These are the activations of a small network on made-up records, seen along a few directions, one row for each record.
Each row is followed by the record's values for the fields MED, SAZEL, VUSUN, PUL, MODA.
Not every record has every field; a missing one is left out.
Other fields move the rows too, some of them a lot.
(in the rows, 500 means zero)
Strong random noise was added to every row along 9 fixed directions; ignore it. To show where, here is one row again and again, with new noise each time:
[527 321 526 366 564 559 421 462 407 474 583 489 427 466 437 588 572 475
 547 446 573 502 514 524 641 483 463 566 436]
[517 577 490 343 423 483 482 529 482 485 530 424 510 505 308 399 539 401
 552 452 418 519 567 521 562 675 476 590 364]
[435 485 709 839 636 542 201 582 500 579 603 542 583 498 442 610 305 606
 565 521 569 312 455 527 565 424 608 436 484]
[618 589 506 366 539 443 358 570 536 394 545 441 524 549 347 395 547 453
 612 476 511 502 498 506 594 629 525 589 383]
[663 547 342 204 335 491 638 495 607 417 475 482 459 558 446 452 586 491
 518 503 427 603 415 575 467 579 450 759 572]
[733 681 248 725 538 238 499 565 415 460 479 450 709 508 509 342 743 604
 479 371 429 370 574 533 479 567 586 658 547]
[473 636 395 532 234 469 614 548 587 670 448 512 541 516 459 400 487 488
 493 590 431 477 449 574 382 578 489 616 603]
[523 458 674 821 503 550 405 683 677 511 527 497 714 518 561 751 230 615
 539 441 543 474 478 608 399 435 437 364 488]
[571 528 522 317 333 652 308 482 738 542 443 711 384 593 375 520 329 556
 535 685 539 545 193 702 496 470 521 776 755]
[674 614 496 575 539 409 445 620 395 403 513 398 721 505 254 478 489 448
 477 196 303 495 684 581 590 735 440 523 281]
[527 416 537 417 439 601 567 502 508 560 582 516 388 542 473 604 395 536
 521 548 491 470 349 500 544 437 517 625 581]

[565 417 468 335 397 494 587 608 556 499 500 449 528 515 476 508 517 398
 563 447 558 630 554 502 515 581 348 429 417]	{MED: vor, VUSUN: vaka, PUL: pomo}
[436 256 672 365 690 585 536 491 625 225 716 267 478 468 680 757 531 592
 672 502 630 528 586 387 500 370 492 448 267]	{VUSUN: vaka, PUL: pomo}
[680 342 424 571 675 523 496 385 371 395 502 636 442 483 550 652 559 666
 334 368 429 444 412 577 573 334 580 719 711]	{MED: vor, VUSUN: sovi, MODA: butul}
[307 523 409 711 292 477 581 549 323 840 504 433 551 442 498 411 544 408
 538 533 555 417 621 466 476 562 409 318 448]	{MED: gov, SAZEL: lomog, VUSUN: vaka, PUL: denu}
[396 612 434 382 397 478 422 431 389 718 497 588 333 507 337 212 564 368
 528 676 518 445 421 423 593 591 588 568 575]	{MED: gov, SAZEL: lomog, VUSUN: sovi, MODA: butul}
[582 563 329 920 519 287 523 568 559 483 385 513 823 446 726 517 635 659
 421 388 518 456 656 592 275 441 462 399 596]	{MED: gov, SAZEL: nemip, VUSUN: sovi, MODA: doz}
[333 427 477 501 393 496 573 493 192 764 591 409 428 414 312 379 600 332
 516 452 466 396 659 410 657 630 461 435 343]	{MED: vor, VUSUN: vaka, PUL: denu}
[223 523 590 294 420 547 476 349 427 574 477 499 374 359 319 329 583 279
 444 580 417 546 668 490 539 657 523 512 346]	{VUSUN: sovi, MODA: butul}
[612 321 473 405 646 548 389 430 459 491 577 623 379 579 530 595 500 517
 519 472 587 521 393 425 638 340 485 469 673]	{MED: gov, SAZEL: lomog, VUSUN: sovi, MODA: doz}
[634 651 523 556 358 491 600 673 563 618 431 555 520 609 392 438 280 431
 466 526 409 527 327 533 498 593 497 470 555]	{VUSUN: sovi, MODA: butul}
[320 383 405 417 256 584 936 439 408 726 594 429 351 528 563 559 443 445
 452 497 354 528 547 298 424 430 375 388 619]	{MED: gov, SAZEL: lomog, VUSUN: sovi, MODA: butul}
[210 524 782 278 531 695 211 370 552 352 478 471 512 387 231 568 401 338
 479 425 372 631 727 643 563 679 408 424 179]	{VUSUN: sovi, PUL: denu}
[554 304 502 356 508 622 339 375 426 559 419 737 372 465 334 571 483 433
 384 440 507 572 439 679 648 501 422 600 641]	{MED: gov, SAZEL: nemip, VUSUN: sovi, MODA: butul}
[325 678 478 540 520 407 432 459 630 427 484 388 542 462 680 387 679 529
 584 681 601 452 553 438 372 460 583 427 438]	{VUSUN: sovi, PUL: pomo}
[405 159 565 517 609 612 743 385 312 591 681 439 319 450 684 775 490 557
 471 466 537 447 480 322 555 269 493 435 548]	{MED: gov, SAZEL: lomog, VUSUN: sovi, MODA: butul}
[475 427 516 486 425 677 380 360 624 489 497 672 499 488 362 651 346 622
 405 478 357 519 456 713 444 457 499 777 707]	{MED: gov, SAZEL: lomog, VUSUN: vaka, PUL: pomo}
[567 621 604 610 491 495 666 632 465 496 467 432 588 533 405 521 308 440
 422 372 305 506 505 494 472 633 507 433 377]	{MED: vor, VUSUN: sovi, MODA: doz}
[424 656 504 563 550 401  95 509 549 494 501 508 573 461 372 260 649 475
 667 614 639 390 586 556 551 626 604 549 398]	{MED: vor, VUSUN: vaka, PUL: denu}
[365 244 581 669 431 658 364 430 377 721 453 666 567 370 374 700 406 484
 359 367 501 476 630 741 573 503 356 452 518]	{MED: gov, SAZEL: nemip, VUSUN: vaka, PUL: pomo}
[665 590 632 714 673 474 492 610 577 426 542 545 531 603 552 584 256 623
 463 516 449 415 299 422 502 391 671 490 589]	{VUSUN: sovi, MODA: doz}
[122 531 488 798 627 454 252 275 543 379 634 391 683 328 558 499 701 701
 564 502 416 332 896 483 326 445 614 537 426]	{MED: gov, SAZEL: lomog, VUSUN: sovi, MODA: butul}
[727 613 389 398 437 427 645 584 503 397 522 426 547 581 406 454 501 509
 482 395 341 524 463 509 523 601 496 657 486]	{VUSUN: vaka, PUL: denu}
[512 357 285 282 544 535 637 263 428 390 580 470 341 474 633 511 768 635
 514 548 506 482 486 449 501 356 568 791 642]	{MED: gov, SAZEL: lomog, VUSUN: vaka, PUL: pomo}
[622 388 405 446 596 465 661 407 164 565 505 546 375 449 437 476 643 448
 339 357 397 443 489 454 687 515 559 634 521]	{MED: vor, VUSUN: sovi, MODA: butul}
[396 664 599 897 654 440 281 456 507 487 487 592 622 450 479 457 420 646
 384 518 373 316 543 534 436 441 724 532 588]	{VUSUN: sovi, MODA: butul}
[513 480 409 559 283 468 823 584 428 655 339 438 635 444 565 533 536 376
 376 359 452 603 643 614 388 634 285 360 396]	{MED: gov, SAZEL: nemip, VUSUN: vaka, PUL: pomo}
[559 560 481 167 343 585 526 479 456 568 487 545 374 558 213 389 444 356
 488 489 366 569 408 546 635 676 471 684 499]	{MED: vor, VUSUN: vaka, PUL: denu}
[530 365 545 612 661 468 260 563 655 332 497 483 614 468 724 630 600 629
 647 546 821 512 534 587 437 359 455 399 444]	{MED: gov, SAZEL: nemip, VUSUN: vaka, PUL: pomo}
[852 445 225 411 494 400 563 573 428 435 390 557 492 589 617 473 703 535
 498 415 653 572 390 590 555 462 402 587 628]	{MED: gov, SAZEL: nemip, VUSUN: vaka, PUL: pomo}
[373 518 425 648 355 555 536 396 362 740 580 548 470 473 347 467 436 559
 446 500 340 352 515 496 514 514 556 661 641]	{MED: gov, SAZEL: lomog, VUSUN: vaka, PUL: denu}
[533 345 458 378 519 491 496 462 333 584 526 517 392 435 447 461 649 391
 494 508 603 492 501 495 661 501 486 541 472]	{VUSUN: vaka, PUL: denu}
[597 603 627 384 499 565 564 615 580 435 533 470 421 619 410 511 269 473
 538 548 430 526 318 448 549 558 552 522 442]	{VUSUN: sovi, MODA: butul}
[447 792 415 737 282 398 552 546 617 612 368 550 748 503 376 370 401 491
 374 430 213 498 655 614 278 680 483 510 565]	{MED: gov, SAZEL: nemip, VUSUN: sovi, MODA: doz}
[384 599 602 345 492 568 631 527 348 546 612 343 337 587 394 456 365 370
 580 501 429 487 482 278 600 567 504 352 303]	{MED: gov, SAZEL: lomog, VUSUN: sovi, PUL: denu}
[384 479 548 688 422 544 589 501 360 723 452 586 500 448 445 531 381 447
 341 486 391 453 513 526 504 501 502 411 539]	{VUSUN: sovi, MODA: doz}
[559 628 376 228 466 429 529 460 483 340 478 385 526 517 398 318 678 399
 539 387 396 596 669 486 521 701 429 556 346]	{MED: gov, SAZEL: lomog, VUSUN: vaka, PUL: pomo}
[335 451 489 688 572 411 546 511 425 635 716 331 511 475 626 465 603 522
 659 597 623 328 608 240 496 404 584 362 441]	{MED: gov, SAZEL: lomog, VUSUN: vaka, PUL: denu}
[590 781 437 499 350 434 450 567 734 504 300 623 560 572 545 369 439 486
 455 641 497 587 316 627 351 536 511 527 670]	{VUSUN: sovi, PUL: denu}

Which values does each new row have?
[370 437 547 847 668 461 187 487 466 525 460 566 608 404 703 603 600 610
 510 549 741 394 540 570 494 315 516 281 521]	{VUSUN: sovi, PUL: pomo}
[614 525 566 621 469 457 598 706 340 589 540 373 664 514 279 515 373 351
 472 240 359 479 641 494 633 729 385 345 243]	{MED: vor, VUSUN: vaka, PUL: denu}
[571 594 489 475 574 471 480 438 535 411 466 568 491 504 451 432 506 537
 411 519 387 471 439 516 489 513 637 689 572]	{MED: vor, VUSUN: sovi, MODA: doz}
[397 526 488 529 533 458 681 405 547 438 541 433 479 446 659 508 572 565
 446 588 429 458 538 397 374 411 621 562 518]	{VUSUN: sovi, MODA: doz}
[428 573 586 311 308 647 377 549 642 514 471 506 502 593 286 496 274 416
 595 511 449 627 483 584 487 633 342 458 441]	{MED: gov, SAZEL: lomog, VUSUN: vaka, PUL: denu}
[515 460 650 645 543 590 547 528 525 440 516 517 593 467 465 701 280 559
 397 355 356 510 515 562 460 497 493 511 480]	{MED: vor, VUSUN: sovi, MODA: butul}
[168 501 578 215 283 698 530 261 588 576 485 565 316 413 339 453 448 443
 429 672 330 522 545 599 426 586 524 735 518]	{MED: gov, SAZEL: nemip, VUSUN: vaka, PUL: pomo}
[439 564 604 818 393 546 547 614 477 725 525 517 605 541 378 551 210 515
 445 444 366 398 500 523 456 547 497 405 530]	{MED: gov, SAZEL: lomog, VUSUN: vaka, PUL: pomo}
[894 420 408 549 777 316 359 640 319 449 510 578 447 587 533 414 654 485
 534 445 728 447 314 418 763 421 575 448 563]	{VUSUN: sovi, MODA: butul}
[614 278 669 407 371 711 644 669 675 542 513 553 457 590 527 828 118 492
 516 471 553 659 286 574 487 417 304 399 573]	{MED: vor, VUSUN: vaka, PUL: denu}
[527 379 303 458 382 441 637 443 233 687 451 527 518 399 412 431 718 377
 381 346 458 507 658 549 604 595 383 535 496]	{MED: vor, VUSUN: vaka, PUL: denu}
[665 562 568 282 577 543 251 521 675 275 500 562 467 584 340 475 415 525
 573 511 488 564 379 598 573 559 540 686 510]	{MED: vor, VUSUN: vaka, PUL: denu}
[562 491 285 465 443 332 308 512 401 693 404 633 442 464 476 209 816 377
 553 642 758 474 467 548 622 530 512 520 610]	{VUSUN: vaka, PUL: pomo}
[536 520 424 567 291 550 597 536 464 696 265 651 537 483 526 573 421 420
 334 457 508 608 398 694 463 516 331 388 625]	{VUSUN: sovi, PUL: pomo}
[528 582 599 428 618 497 599 573 421 341 631 281 507 565 482 522 444 483
 588 394 414 473 578 341 552 573 528 439 245]	{MED: gov, SAZEL: nemip, VUSUN: vaka, PUL: pomo}
[596 428 473 606 549 490 411 450 482 454 340 639 602 411 520 595 558 545
 346 396 498 555 525 724 485 471 461 566 574]	{VUSUN: sovi, MODA: butul}
[649 264 511 628 495 506 422 673 569 585 491 558 603 522 617 699 436 526
 590 446 763 563 447 575 532 393 337 313 552]	{MED: vor, VUSUN: vaka, PUL: denu}
[353 460 394 337 429 430 207 398 595 505 345 603 484 369 523 294 837 400
 584 661 751 611 629 648 453 549 434 513 504]	{MED: vor, VUSUN: sovi, MODA: butul}
[391 715 554 600 553 401 295 498 513 508 547 452 537 480 380 272 550 492
 570 633 493 334 546 450 534 594 693 563 399]	{VUSUN: vaka, PUL: denu}
